A small network was trained on invented records. Each row is its activation on one of them, seen along a few directions.
Each row is followed by the record's values for the fields Bita, Lunen, Banoz, Zutu, Risok, Fir.
Not every record has every field; a missing one is left out.
Other fields move the rows too, some of them a lot.
Strong random noise was added to every row along 3 fixed directions; ignore it. To show where, here is one row again and again, with new noise each time:
[ 119  338  109 -736  426  385 -151  -23 -152  -41 -101  -20 -270 -109
  159 -142  183  -81  124  351 -187 -103]
[  36   35 -210 -159   57  365  -98 -223  106  -23   33  -76  292  136
  186   84 -113 -251   23  170  178   44]
[ -30  204   70 -583  533  487  -47  101 -191    6 -112   -6   25 -279
    2    3  303  -90  -33  311 -133    2]
[ -69  -42  338 -367  389  114    5    8 -324   20 -359  140  139 -413
  -80  390  498  162 -125   47 -181  -78]
[-165   37   79 -398  589  503   53  185 -242   49 -165   31  311 -442
 -146  203  433  -55 -187  223  -88   81]

[ -36 -470 -439  -47 -318 -115  205  172  326   54  502  166  463  191
  -24   -2 -338   59  119  273  136  269] -> Lunen=m3, Banoz=b1, Zutu=d1, Risok=n1, Fir=p1
[ -61 -224  326  -90  347 -187  233 -139 -235  -16 -202   74  181  -60
  279   29  -99   -8  135 -113 -100   13] -> Bita=z5, Lunen=m3, Banoz=b3, Zutu=d3, Risok=n2, Fir=p1
[-146  -64 -243  271  476  285  -22  -67 -432  391 -391 -102   83 -217
  143 -128  156  -38 -231  263  -51  278] -> Bita=z1, Lunen=m2, Banoz=b4, Zutu=d1, Risok=n2, Fir=p2
[-244   76 -315  441  692  674  -61  187 -261  248  -90 -263  444 -335
   22  -31  150 -441 -342  242  249  307] -> Bita=z6, Lunen=m2, Banoz=b4, Zutu=d3, Risok=n2, Fir=p2
[ -40 -133 -280  531   53   -9    5 -276  -77  222 -179  -29  532 -132
 -181   83 -136 -177 -279  -20  240  159] -> Bita=z5, Lunen=m3, Banoz=b4, Zutu=d3, Risok=n2, Fir=p2
[ -34  158 -126  293 -253  119 -221 -197 -213  240 -126 -197  140   76
  152  -16   24   74   71   38   28   21] -> Lunen=m1, Banoz=b3, Zutu=d1, Risok=n2, Fir=p2
[   6 -323 -465   79 -534  -86  -89 -112  140  -53   93  211  264  360
  164   27 -557   57  168  216  249  -66] -> Lunen=m3, Banoz=b3, Zutu=d1, Risok=n2, Fir=p2
[ 262  118  523   -7 -382 -337 -328  -86 -274 -142 -240  114 -765  -36
  -47   25  309  302   56  141 -401 -283] -> Lunen=m2, Banoz=b4, Zutu=d1, Risok=n1, Fir=p1
[ -81 -647  -97   23 -428   32  241  490  -61 -113  285  206  212 -134
 -334   -7   24  342  202   86   11  236] -> Lunen=m3, Banoz=b1, Zutu=d1, Risok=n1, Fir=p1
[ 207   48  489  180   11 -199 -114  -85 -344  186 -456  -12 -346 -182
   75  204  154  122    1  -76  -48 -165] -> Lunen=m2, Banoz=b4, Zutu=d1, Risok=n2, Fir=p2
[ -42   15   96 -269   79    8  187   25   -7  153  -47   -8 -156  152
  161 -225  148  212  183  380 -183  -33] -> Lunen=m1, Banoz=b3, Zutu=d1, Risok=n1, Fir=p1
[  50  249 -137  321  -72  222 -410  342  449  -22  246 -112   72  216
 -291   82  -88 -270 -136 -219  243   11] -> Lunen=m3, Banoz=b1, Zutu=d3, Risok=n1, Fir=p2
[ 350  122  142   35  -43 -308  -72 -417  229 -178 -143  -94 -506  309
  197   54 -184  131  192 -131  116 -283] -> Bita=z4, Lunen=m1, Banoz=b4, Zutu=d2, Risok=n1, Fir=p2
[ 326   77  350 -363 -358 -476   -8 -706 -104 -115 -412   64 -285  374
  341  183 -109  150  387 -148 -110 -147] -> Lunen=m2, Banoz=b3, Zutu=d1, Risok=n2, Fir=p2
[  -9 -247 -314 -493 -117    0  334   31  290 -371  613   94   27  225
  351 -287 -716  -97  472  209  245  218] -> Bita=z3, Lunen=m3, Banoz=b2, Zutu=d1, Risok=n1, Fir=p1
[ -34 -148 -116 -141  191 -194  197   90 -318  137   -3   53  189 -193
 -138  214   59  242  -71 -170  -56  104] -> Bita=z4, Lunen=m3, Banoz=b1, Zutu=d2, Risok=n2, Fir=p2
[-166  -68  -24  245 -253  -19  229   43  158   46  273  -86  386  123
   34  -44 -481  -92  127   78  180   90] -> Lunen=m3, Banoz=b3, Zutu=d1, Risok=n1, Fir=p1
[ 380  526  186 -699  218  142 -160   65 -169  -62  -15 -212 -791  104
  588 -374   14  162  528  268 -166  -72] -> Lunen=m1, Banoz=b1, Zutu=d1, Risok=n2, Fir=p2
[ -93    7  226  341 -374 -378 -267  111   81  119 -289  155  -85  121
 -332  219  188  327   40 -341 -143 -267] -> Lunen=m3, Banoz=b3, Zutu=d3, Risok=n1, Fir=p2
[-237 -223  137   26  -32   32  134  281  180  -40   -5  199  243 -231
 -143  261   43 -152    3 -491  -43 -117] -> Lunen=m3, Banoz=b3, Zutu=d3, Risok=n2, Fir=p1
[ -51 -684  -48  592 -540 -296   29  224   -4  141 -105   33  355   43
 -222  475  330  469 -118 -349   29 -256] -> Lunen=m1, Banoz=b1, Zutu=d3, Risok=n2, Fir=p1
[ -27 -110  -54 -117   46  413   -7  389  353 -162  192 -217  179 -317
 -558 -109  143 -252  -64  -61 -113  170] -> Lunen=m3, Banoz=b4, Zutu=d1, Risok=n1, Fir=p1
[-340  -24 -221  210  379  491   75  538  232   53  219   71  494 -415
 -573  265  274 -411 -406  103  -86  154] -> Lunen=m3, Banoz=b4, Zutu=d1, Risok=n1, Fir=p1
[ 155  149 -355 -576 -107  185  185  -44  496 -300  315   25 -202  200
  234 -410 -429 -458  147  225  182  162] -> Lunen=m3, Banoz=b4, Zutu=d1, Risok=n2, Fir=p1
[-345 -490 -521  345   16  151  -52  413 -641  425  -79  152  344 -284
 -181 -342  230  374 -344  470 -183  261] -> Bita=z1, Lunen=m3, Banoz=b1, Zutu=d1, Risok=n2, Fir=p1
[-120  -92  -22 -700  320  203  229  472  -81   70  176  233 -145 -306
   60 -194   23   -8  199  242 -252   17] -> Lunen=m3, Banoz=b2, Zutu=d1, Risok=n2, Fir=p1
[ 306  205 -187   95 -469  -81 -160 -303  203   10  113 -346  -77  535
  163 -253 -120 -226   72  227  195 -128] -> Lunen=m1, Banoz=b4, Zutu=d1, Risok=n2, Fir=p1
[  49  324  416 -326  325 -301   41   13 -216 -154 -180  132 -325 -229
   68   57  449 -221   48 -204 -180  -62] -> Bita=z3, Lunen=m3, Banoz=b4, Zutu=d1, Risok=n2, Fir=p1
[-132  137  -24  -14  187  350 -214  -59  -32  334  -89 -114  -42  -29
   91  -35   45  -94  -40   16  -11 -231] -> Lunen=m1, Banoz=b3, Zutu=d1, Risok=n2, Fir=p2
[  -4   63 -281    1 -142 -188 -318  -94 -418  289 -231  101 -333  156
  206 -390  -45  272   72  257 -162    1] -> Bita=z1, Lunen=m3, Banoz=b2, Zutu=d1, Risok=n2, Fir=p2
[-150  -78 -247  357  168    0  -59  -19 -461  306 -350  124  167 -319
 -156  177  445  133 -226  123 -152  157] -> Bita=z1, Lunen=m2, Banoz=b4, Zutu=d1, Risok=n2, Fir=p2
[   3 -151 -288  535 -557 -172 -340 -172   77   53  199 -185  137  283
   18  -56 -284 -350   90  -75  297 -184] -> Bita=z6, Lunen=m3, Banoz=b4, Zutu=d3, Risok=n2, Fir=p1
[-112  389  415 -501  161  114  354  402  231 -311  102   91 -138 -144
 -277 -108  171 -175   43 -255  -27  101] -> Lunen=m3, Banoz=b3, Zutu=d1, Risok=n1, Fir=p1
[ 156 -306   51  283 -326   -4  -40  320  307  -90  192   78  261  187
 -608  200  141   -7  -44 -254   25  -37] -> Lunen=m3, Banoz=b2, Zutu=d3, Risok=n1, Fir=p1
[ -41 -154  -81   23 -439 -341 -220 -107  -61  -22   20  191 -233  249
 -245    4  -92  323  304 -127  -77 -213] -> Bita=z4, Lunen=m3, Banoz=b3, Zutu=d2, Risok=n1, Fir=p2
[ 132  251 -122 -600   80   76  102   70  389 -318  271   91 -334   34
  201 -172 -266 -274  146  266 -107  118] -> Lunen=m3, Banoz=b4, Zutu=d1, Risok=n1, Fir=p1
[ -96 -188  235   42  226   25  227  601 -154  -22 -285  269  195 -244
 -538  262  319  254 -267 -203   72 -118] -> Lunen=m3, Banoz=b3, Zutu=d3, Risok=n2, Fir=p2
[  57   50 -229  -82  117  -44   67  246 -179   21  173  133 -152  132
  129 -229 -213   44   29  207  -85  -90] -> Bita=z4, Lunen=m3, Banoz=b2, Zutu=d2, Risok=n2, Fir=p1
[ 240   10  454   14   -6 -514   80 -509  115 -126  -89   10 -287   85
   37  349  145  148   91 -349 -185 -249] -> Bita=z4, Lunen=m1, Banoz=b4, Zutu=d2, Risok=n1, Fir=p1
[  64  116 -222  -84  482  268  272  -66    3  151  226 -163  302 -215
  154 -236  -40 -233   92  251   83   45] -> Bita=z5, Lunen=m1, Banoz=b4, Zutu=d3, Risok=n2, Fir=p1
[   5 -415  219   95  -49 -347   76 -146  -58  -34  -15  140   70   67
 -126  455 -123  261   74 -427   76   55] -> Bita=z4, Lunen=m3, Banoz=b1, Zutu=d2, Risok=n1, Fir=p2
[ 149   -6  212 -361  -23   36  269   17  149 -176  346   38 -192  -67
  375  -32 -199  209  434   93  -79   69] -> Lunen=m1, Banoz=b1, Zutu=d1, Risok=n1, Fir=p1

Here are new rows. What are their fields?
[-371 -423 -213  -16  314  301  157  408 -168  370   32  104  751 -425
 -403  372  253  -61 -243   60  118  225] -> Lunen=m3, Banoz=b1, Zutu=d1, Risok=n2, Fir=p2
[-177 -162  223   73  -85 -130  474  238   47  -82  156  195  305 -553
 -348  260   15   35  -70 -106   17  158] -> Lunen=m3, Banoz=b4, Zutu=d1, Risok=n1, Fir=p1
[-123 -337  -39  438 -480 -216  -22  -84  -83   87  -65  -71  496  138
   34  205 -245   46   65  -98   -3  -43] -> Lunen=m3, Banoz=b3, Zutu=d1, Risok=n2, Fir=p1
[ -68 -178  -32  355  442    1  361   76  -81  110  -11   85  792 -346
   94  215  282   41 -331 -304  158  325] -> Bita=z5, Lunen=m1, Banoz=b1, Zutu=d3, Risok=n2, Fir=p1
[-177 -316  -38 -551    9 -127  207  431   32 -258  353  107  122 -272
 -310 -143  115  275  167   57  -41  189] -> Bita=z3, Lunen=m3, Banoz=b1, Zutu=d1, Risok=n1, Fir=p1
[ -80 -131 -108  667 -318 -330 -242 -432 -354  277 -461  125  -44  299
  193   50   25  406  -91   53  -41  -38] -> Bita=z1, Lunen=m2, Banoz=b3, Zutu=d1, Risok=n1, Fir=p2
[-109  143  470 -348  380 -295  169   39  -82  -52 -497    5 -246 -367
   -3  405  271  157 -219 -128 -179   36] -> Lunen=m3, Banoz=b4, Zutu=d1, Risok=n1, Fir=p2
[ 138 -102  -36  116  -43 -191  143 -128  -33  170 -208  154   36  -83
   47  118  247  249  -96  297 -207  -66] -> Lunen=m1, Banoz=b4, Zutu=d1, Risok=n2, Fir=p1
[ 125  138  -87  -36 -498  -76 -402   14 -216   69  -32 -165 -258  239
  112 -433 -183   82  218  247 -286 -243] -> Lunen=m3, Banoz=b3, Zutu=d1, Risok=n2, Fir=p1
[ 153 -134 -406  104   10   87 -111 -129   22  144  207  -57  356  334
    6 -167 -233 -190  105   66  247  228] -> Bita=z5, Lunen=m3, Banoz=b1, Zutu=d3, Risok=n2, Fir=p2
[ -59   35  349   -2   97 -147   67   40  -80 -110 -290   75  133 -119
   70  269  178  352  -79   49  128 -137] -> Lunen=m1, Banoz=b3, Zutu=d1, Risok=n1, Fir=p2
[  73  189  303   64 -241 -251   49   33  183  -69   33   63 -256  -72
   56  -52  -54  -42  259  -29  -89   -4] -> Lunen=m3, Banoz=b4, Zutu=d1, Risok=n1, Fir=p1
[ -43   98 -371  454   -3  359  132  274  464 -149  336 -202  448  152
   21  -48 -375 -484  -41  237  324  310] -> Lunen=m3, Banoz=b4, Zutu=d1, Risok=n1, Fir=p1
[ 101  -43 -146   61 -183  -58 -297 -135  212 -228  210  -39  -47   92
   74   97 -314 -367  302 -118  296  -69] -> Bita=z6, Lunen=m3, Banoz=b4, Zutu=d3, Risok=n2, Fir=p2
[ -84 -135 -175  224 -102   35 -129 -366 -255  129 -161 -148  153  102
  391 -321 -241   82  -60  124   25  -76] -> Bita=z5, Lunen=m1, Banoz=b3, Zutu=d3, Risok=n2, Fir=p1
[ -85  193  582 -131   37 -270  -68 -444 -159  -65 -364 -101  -80   47
  302  451  107    1   35 -300  -42    4] -> Lunen=m2, Banoz=b3, Zutu=d1, Risok=n1, Fir=p2
[ 171  160  243 -356   69  -23  -23   41  477 -219   70   46 -439   92
   38    8  268 -152  199  -25   -6 -213] -> Lunen=m1, Banoz=b4, Zutu=d1, Risok=n1, Fir=p1
[   8  -34  -40 -136 -124  115  186   16  207  -49  292 -234  137  -67
 -186  -87   23  -41   20  198  110   73] -> Lunen=m1, Banoz=b4, Zutu=d1, Risok=n1, Fir=p1
[  18  184 -176  560 -243  151 -431 -174  441   95   75 -197  -88  432
   13  313    2 -432    0 -106  184  -20] -> Lunen=m2, Banoz=b4, Zutu=d1, Risok=n1, Fir=p2
[-119 -132  115  331  -18  282  107  210 -289   96   -7  297  279 -273
 -245   45  144   29 -150  174 -107  -86] -> Lunen=m2, Banoz=b3, Zutu=d1, Risok=n2, Fir=p1
[-199   80   11 -271  247   55 -244  278 -215  376  -68   34  -83 -178
  -99 -189  256  162 -139  325 -140  141] -> Lunen=m3, Banoz=b1, Zutu=d1, Risok=n1, Fir=p2
